A small network was shown many inputs. Here are its activations along a few directions, one row for each input.
Each table varies a few parts of the input and shows all the possible inputs, shuffled.
A made-up example of a description, with smaller parts first: ring(8) and (point or line(9) or (values(3) and line(6))).
Shared parts are said once, and a part with two or three values counts as separate values.
(in the rows, 128 means zero)

Other details of the inputs shift rows strongly along three fixed directions, in all tables alike. That doesn't count.

Table:
r1: [129 130 134 103 165 144 150 178 122 123 215]
r2: [138 133 112  96 162 131 166 163 125 127 208]
r3: [120 146 125 131 137 124 107  88 162 120 117]
r4: [108 168  89 146 147 121 115  92 195 125 122]
r5: [ 83 124 117  77 154 103 170 167  99 138 184]
r6: [103 162  82 122 165 127 111  94 180 106 112]
r7: [ 61 100 125 123 109  86 156 121 102 150 114]
r8: [ 97 161  87 124 150 121 134  87 179 129 115]
r9: [105 163 102 135 155 132 127  91 196 118 139]
r10: [193 156 109 141 153 161 125 117 196 110 106]
r11: [ 22 104 122  94 113  69 167 122 121 149 130]
r12: [148 107 163 138  83 129  89 123  72 142  81]
r13: [196 155 114 174 132 178  57  98 163  97  93]
r14: [179 117 143 143 139 168 120 170  88 107 164]
r15: [151 102 136 139  83 150 117 104  98 133  88]
r16: [141  99 175 121  89 122 136 144 105 138  80]
r17: [ 45 112 139 118 100  71 149 109  91 158  89]
r18: [241 107 169 159 123 181 137 186 100 121 142]
r19: [112 118 109 122 131 123 162 164 128 134 190]
r20: [120 106 163 133  84 129  84 101  85 118  59]
r21: [139 158 108 145 139 116 114 112 202 123  87]
r22: [124 103 162 130  71 103 100 108  73 148  76]
r23: [174 113 156 138 129 155 120 162  77 130 154]
r24: [143 128 128 121 160 127 159 169 111 128 207]
Each input here is: values(4) and (point or line(5)).
Changing only the values(4) part turns r19 into r7. The same change can be made to r21. Which row results? -> r18
Change only the values(4) part in r6. List by row number the other rows that result. -> r13, r14, r20
Which other rows agree with r20 in the values(4) part? List them by row number. -> r1, r3, r9, r11, r16

Table:
r25: [117 104 148 124 107 117 122 167  69 125 135]
r26: [218 150 135 152 136 158 112 106 172 122  73]
r27: [138 131 110 131 157 164 138 151 150 108 197]
r28: [112  99 146 110 115 121 183 192 127 137 177]
r29: [ 41 145 117 104 148  55 181 126 187 157 138]
r30: [ 80 158  92 109 164 112 112 111 175 106 113]
r31: [150 148 103 151 167 156 122 154 161 104 191]
r32: [133 113 151 136  93 128 114  89  85 149  90]
r33: [195 145 111 135 151 175 132 122 140 126 180]
r34: [152 115 136 139 136 143 144 167  91 135 194]
r35: [125  91 151 102  92 114 158 160  95 134  85]
r36: [123 125 152 149  97 119  90  64 112 144  63]
r37: [ 87 166 110 117 168  94 112  95 175 126 124]
r38: [116 103 172 124  84 122 101 105  81 133  85]
r39: [207 123 150 128 119 166 134 138 140 117  98]
r40: [186 139 125 156 124 185  92  74 150 113 106]
r41: [144 107 143 111 124 104 177 188  94 147 135]
r42: [ 89 162  55 117 167 130 136  91 207 113 148]
r43: [123 108 159 133  88 133 101  89  96 133  81]
r44: [180 141 104 154 135 160 111 106 136 129 134]
r45: [110 153 129 119 138 105  97  90 135 129  76]
r46: [108 116 121 135 101 137 112  91 121 127  92]
r47: [103 133 121 120 137 125 105 123 142 109 120]
r48: [153 159 113 145 154 134  90 114 146 117 104]
r49: [ 47 131  80 103 134  85 162 121 135 139 144]
r50: [175 128 136 150 145 142 163 184 151 137 191]
r51: [121  97 148 144  88 129 117 133  73 134 112]
r52: [111 111 144 129 107 131 109 126 107 120 116]
r53: [ 40 156  84 102 165  73 134 127 160 122 121]
r54: [144 146  98 151 152 145 126 114 149 130 155]
r55: [113  99 137 144  79 125 116 107  76 139  83]
r56: [ 62 140 117 133 133  77 111  95 140 140  98]
r57: [115 131 140 143 114 103  85 102 111 133  73]
r58: [106 116 151  81 128 114 142 162  80 126 144]
r59: [205 124 129 150 121 161 132 157 136 115 105]
r60: [120 109 164 108 124 114 150 168  69 142 181]
r61: [109 119 127 134 127 110 168 170 151 135 157]
r62: [153 108 132  98 123 157 164 162  87 130 196]
r63: [122 103 162 108 110 119 177 173 122 143 161]
r64: [183 166 117 142 169 176  87 108 185  92 143]
Changing only one part turns r40 into r55. The same change can be made to r63. Which row results? -> r61
Changing only one part turns r47 into r25. The same change can be made to r27. Which row results? -> r51
What is each input in this table made of? -> ring(5) and (values(2) or line(6))
Change only the values(2) part in r29. List by row number the other rows that result. -> r26
Change only the values(2) part in r61. List by row number the other rows that result. -> r59

Table:
r65: [152  74 160 140  74 131 152 173  70 148 112]
r66: [195 132 158 134 114 148  80 124  84 123 109]
r67: [189 103 144 152 102 145 134 141  99 148 107]
r68: [ 93 164 101 137 146 108  73  82 197 101  84]
r69: [ 43 104 160  92  94  60 149  92 123 150  43]
r70: [ 88 146 143 107 111  97  90  79 147 125  40]
r71: [215 113 144 156 110 168 123 128 104 119  88]
r72: [189 145 117 135 151 155 106 160 107 112 164]
r73: [105 100 156 132 101 117 102 136  85 124 122]
r74: [161 104 128 125 135 152 170 184 120 115 164]
r75: [100 137  95  93 158 153 167 121 158 127 228]
r76: [ 71 121 156  94 102  86 119  89 127 140  31]
r77: [211 133 121 144 147 194 119 163 147  98 132]
r78: [162 113  96 135 116 194 138 133 114 116 188]
r79: [165 101 159 126  83 150 102 160  64 119  87]
r80: [154  84 156 110  69 156 138 111  32 149 140]
r81: [ 86 130 135 120 109 105 106  86 158 118  27]
r82: [108 173  95 180 169 145  79  61 212 100 112]
r83: [ 56  94 170  94  85  60 190 170  85 179 151]
r84: [202 154 124 120 176 170 136 148 157 112 157]
r85: [ 81 151  95  84 191  85 199 146 180 130 183]
r86: [129 126 116 134 147 129 162 157 181 126 166]
r87: [130 183  88 155 180 128  71  56 206 113 109]
r88: [114 150 118  77 171 108 161 171 126 126 188]
r89: [171  93 158 167  60 139 130 154  86 149 104]
r90: [131 188 100 141 173 132  67  68 221 101 102]
r91: [184  99 162 123  96 152 126 157  53 132  85]
r92: [105 138  63 100 160 143 176 131 135 129 221]
r93: [157 127 124 169 147 173 113 148 111 111 176]
r94: [ 96 124 105 141  82 146  88  30 152 123  61]
r95: [102 118 125 129 108  83 174 158 106 166 144]
r96: [ 33 140 112  94 181  72 182 150 110 146 216]
r97: [101 128 131 144 102 108 109  67 176 116  22]
r98: [153  92 161 128  80 137  98 171  43 126 114]
r99: [ 76 163  68 117 200  97 138 137 168 123 193]
r100: [204 160 105 132 166 174 116 159 138 103 163]
r101: [164 130 148 136 148 158 102 143 123 117 179]
r102: [ 55 110 154 116  87  63 137  81 138 166  43]
r103: [205 159 107 185 177 192  97 120 143 105 176]
r104: [159  86 160 152  87 149  89 153  50 126 116]
r105: [167 148 114 141 160 137 147 122 180 138 149]
r106: [ 26 106 147  85  99  27 205 158  83 188 147]
r107: [ 97 167 103 126 145 117  90  88 202 100  72]
r108: [143 123 139 165  94 129 126 123 158 137 109]
r109: [ 28 126 135  92 167  85 185 171 104 143 234]
What is each input in this table made of? -> ring(5) and (point or line(8))
Changing only the ring(5) part turns r84 into r81. The same change can be made to r80. Which row results? -> r94
Which other rows agree with r77 in the ring(5) part? List them by row number. -> r65, r74, r78, r79, r89, r93, r98, r104
